Each row below holds a small network's activations on one input, seen along a few directions.
In each table, some parts of the input vary, and every possible input appears once, in random order.
A made-up example of a description, with smaller parts first: line(4) and (point or line(11) or (values(3) and ring(8))).
Shared parts are said once, and a part with two or three values counts as separate values.

Other details of the inputs vary at random and push rows far along three fixed directions, the same in every table; ignore that.

Table:
x1: [-28  -5 -25  -9  23  38  21   4 -39  49 -16]
x2: [-38   5  -5  55 -33 -48 -41 -16  26 -45  12]
x3: [ 86  45  39 -17 -11  26 -29  66 -50 -65  -1]
x4: [  4  12   3 -34  65  -6  34 -25 -18  48 -16]
x5: [-20  13  50  65  10 -45 -14  -8   5  -4 -36]
x6: [-60   0  25   3  10 -27 -30 -38  64  15  22]
x7: [  0 -48   8 -32 -56 -24 -19 -22  39 -24  76]
x8: [-24  36  -7  66  20  -2 -23  -4  46 -32 -37]
x9: [  0 -69  22 -19 -42 -23 -16   6  29 -16  79]
x10: [ 61 -16 -46 -55  41  41  49  16 -23  12   4]
x11: [ 67 -43 -40 -21 -47  10  11  57  18  -6  70]
x12: [-34  15  11  70  33  -2 -32  20  23 -27 -29]
x13: [ 14 -74 -24   3 -44 -21   9  29  56 -13  63]
x14: [ 60 -52  33 -55 -49 -10  -3  25   0 -15  64]
x15: [ -8  11   5 -16  23  10  35  -2 -23  73 -21]
x16: [  7 -34 -48 -11 -54 -17 -15   3  50  -7  82]
x17: [ 99  40  -9 -13  11   1 -22  47 -69 -74   8]
x18: [ 49 -17 -37 -51 -63   7 -12  19   3 -17  79]
x19: [-19  29 -10 -33   9  16  19 -31 -27  58 -19]
x20: [ -8  -7 -38 -19  67  24  30 -14 -22  24 -17]
x21: [ 30  15   5 -90   4  63  18  -3 -20   9   3]
x22: [ -8 -34 -13   4  25  45  47  -1  -8  29 -46]
x23: [-71 -46  -3  35  -2 -27 -10 -11  27   9  18]
x24: [-49 -18  40  21  24 -33 -14  -9  67  30  20]
x25: [-31  -6   9  81  12 -15 -18   3   1 -28 -37]
x26: [ 62 -10  35   6 -57 -58 -19  42  13 -39  47]
x27: [ -8   8   2 -39  66   0  21 -26 -32  41 -11]
x28: [ 43  75  10   4  10  40 -24  22 -45 -55 -56]
x29: [107  77   9 -14 -46 -11 -10  36 -48 -32  -6]
x30: [-11 -13 -12  -7  46  58  34  16  14  30 -37]
x31: [-13  -3 -39 -12   6  35  49 -21   0  26 -48]
x32: [ 53  -2  47  -7 -30 -29 -49  50  24 -50  60]
x33: [-20  10 -21 -29  32  57  20 -18  11  19 -35]
x34: [-72 -15   0  15 -17 -36 -13 -45  34   7  20]
x35: [-58 -36 -17  34 -10 -17  -8 -43  52  -4   7]
x36: [-43  31  10  69  10 -30 -33   8 -20   1  -7]
x37: [ 63  49  -8  32  -9  29  10  15 -42 -53 -76]
x38: [-58 -20  -4  17  45 -47 -21 -33  25   8  46]
x39: [-45  15  26  62   5 -35 -23   1 -17 -18 -24]
x40: [-33  34  22  65  11 -43 -32   6 -14  13 -13]
x41: [-22  -9  20 -28  19  12  32  -9 -34  48 -33]
x42: [-10  13 -54  -4  11  40  39 -14  -3  44 -31]
x43: [-29  26 -21 -29   9  29  19 -29 -32  46 -14]
x44: [-10 -48 -44 -33   0  34  32  12   3  52  33]
x45: [-22  13   6 -41   5  11  29 -38 -24  40 -36]
x46: [ 56  39   5  62 -21 -12 -23  57 -48 -76 -42]
x47: [  2 -11  13 -77   5  21  26 -25  44  47  21]
x48: [-39  -3  21  72  11 -17 -28  -2 -11 -28 -31]
x49: [-18 -49  -3 -57  19  50  15   9  18  30  30]
x50: [ 42  -4  15 -83 -17  37  32 -20 -36  19 -11]
x51: [-36  25 -16  65  -7 -25 -17 -17   9 -31 -39]
x52: [ 16 -32   9 -34 -61 -52  -1 -14  56   0  67]
x53: [-39  19   7  59  -3 -18 -31 -30  -1 -36 -34]
x54: [ 65  70  38   7 -11  -1   3  -1 -51 -32 -70]
Description of these inputs: line(6) and (point or (values(2) and line(4))).
Q: The inputs of x35 and x7 match in every part but the line(6) part. If x12 is changed in the same way as x35 into x7, which row does it become?
A: x3
Q: The inputs of x41 and x46 match in every part but the line(6) part. If x14 is changed in the same way as x41 into x46, which row does it become?
A: x25
Q: A walk changes only the line(6) part. It starts at x8 and steps to x33. List the rest of the walk in order.
A: x28, x21, x6, x47
Q: Change only the line(6) part in x17. List by row number the other rows that result.
A: x4, x10, x20, x27, x38

Table:
x55: [  4  79   2  70  -9  -3 -20  18 -27 -42 -62]
x56: [-19 -18  29  47 -28 -25 -23  15  32  -9   8]
x57: [-58 -15 -15  34  49  16  15 -35  12  37 -17]
x58: [-16  58  31  42  14 -15  -9 -21 -29 -20 -38]
x59: [ -1 -23   0 -35  35  34  27 -19 -10  44   9]
x60: [  7  69   3  74  -2  -2 -14  -1 -36 -55 -56]
x61: [ 39 -18 -26 -21 -45 -17   2   5  11 -10  38]
x62: [ 31 -30   1 -31 -12  -7 -25  20   3  -9  50]
x63: [-37 -29 -13  27  10 -20 -10   1  56 -17  22]
x64: [ 33  25   6 -35   4  16   5 -10 -15   1 -28]
x65: [-15 -30  20  46 -25 -45 -13   6  21 -11   5]
x66: [ 38   2  25 -12  -5  25  13  19 -23 -18 -46]
x67: [ 21 -23  12 -37 -13 -12 -17  27  -2 -18  54]
x68: [ 34  23  -1 -24  -5   0  13  -6 -35  14 -22]
x69: [-30  52  23  28  11 -18 -23 -14 -33 -15 -44]
x70: [ 30  25 -22  -9 -17  12  25  10 -37 -12 -29]
x71: [-51 -11 -23  34  43  -7  16 -19   5  40 -29]
x72: [ 20  25 -19 -16 -18  29   4   9 -41 -22 -28]
x73: [-29 -31   1  25  13 -48 -15  -8  35  20  34]
x74: [-25  13  27  50   6  -3 -20   4 -30 -14 -62]
x75: [ 29  -5  15 -48 -31 -17  -4   2  22 -23  40]
x76: [ -5  17  12  33 -24 -44 -55  -7   8 -31  13]
x77: [ 32 -30 -14  -8 -19  11   6  22  11 -30  53]
x78: [-32 -18  10  26  10 -28 -26   0  46  21  37]
x79: [-89 -26  12   3  61   6  29 -48  18  62   1]
x80: [-18 -27 -29 -34  19  42  25   5 -16  22  -4]
x81: [-71 -24   1   0  64   3  12 -41  35  58 -22]
x82: [-25 -36  28  44 -18 -22 -12 -11  29 -12  18]
x83: [-39 -19 -12  39  -2 -15 -13  14  47  -2  31]
x84: [  1 -23 -23 -37  32  37  28  -5   9  27 -12]
x85: [ 38  27 -12  -6  -9  30  12  -9 -33 -12 -20]
x86: [ -9 -27 -28 -34  24  39  15  -2 -15  32  -4]
x87: [ 38 -20 -15 -12 -21   7  -9  34  22  -7  48]
x88: [ 22  27   9 -31  -5  -4  23  -1 -39   8 -17]
x89: [ 14  35  17 -33  -7  17  15   5 -24  15 -13]
x90: [ 26  30   6 -26  -7  22   5  -1 -20  22 -17]
x91: [ 38  27 -14 -20  -5  25   8  -2 -15 -15 -35]
x92: [-17 -11   9 -47  28  29  32   4  -4  52   9]
x93: [-30 -26 -19  42  -1 -37  -5  10  31 -10  25]
x94: [ 30 -24   9 -31 -12 -28   5  27   2  -6  54]
x95: [ 29  30 -15 -13 -15  31   9   6 -20   8 -23]
x96: [  5  24  -7  51 -34 -36 -54   4   5 -52   3]
x97: [ 29 -15 -19 -31 -40   1   3   8  30 -33  31]
x98: [ 41 -11   7 -27 -35  -6  -9 -10   9 -12  51]
x99: [-13 -18   9 -56  39  23  33  -6   3  33  -2]
Q: The inputs of x92 and x67 match in every part but one. If x83 is changed in the same way as x92 into x67, which row does it become?
A: x80
Q: The inputs of x59 and x62 match in every part but one. If x57 is changed in the same way as x59 into x62, which row does it become?
A: x86
Q: What is each input in this table made of?
A: values(5) and (point or (values(2) and line(4)))
Q: List by row number the other rows that have the values(5) part in common with x68.
A: x61, x65, x70, x71, x73, x88, x93, x94
Q: Change only the line(4) part in x97. List by row number the other rows that result.
A: x64, x75, x91
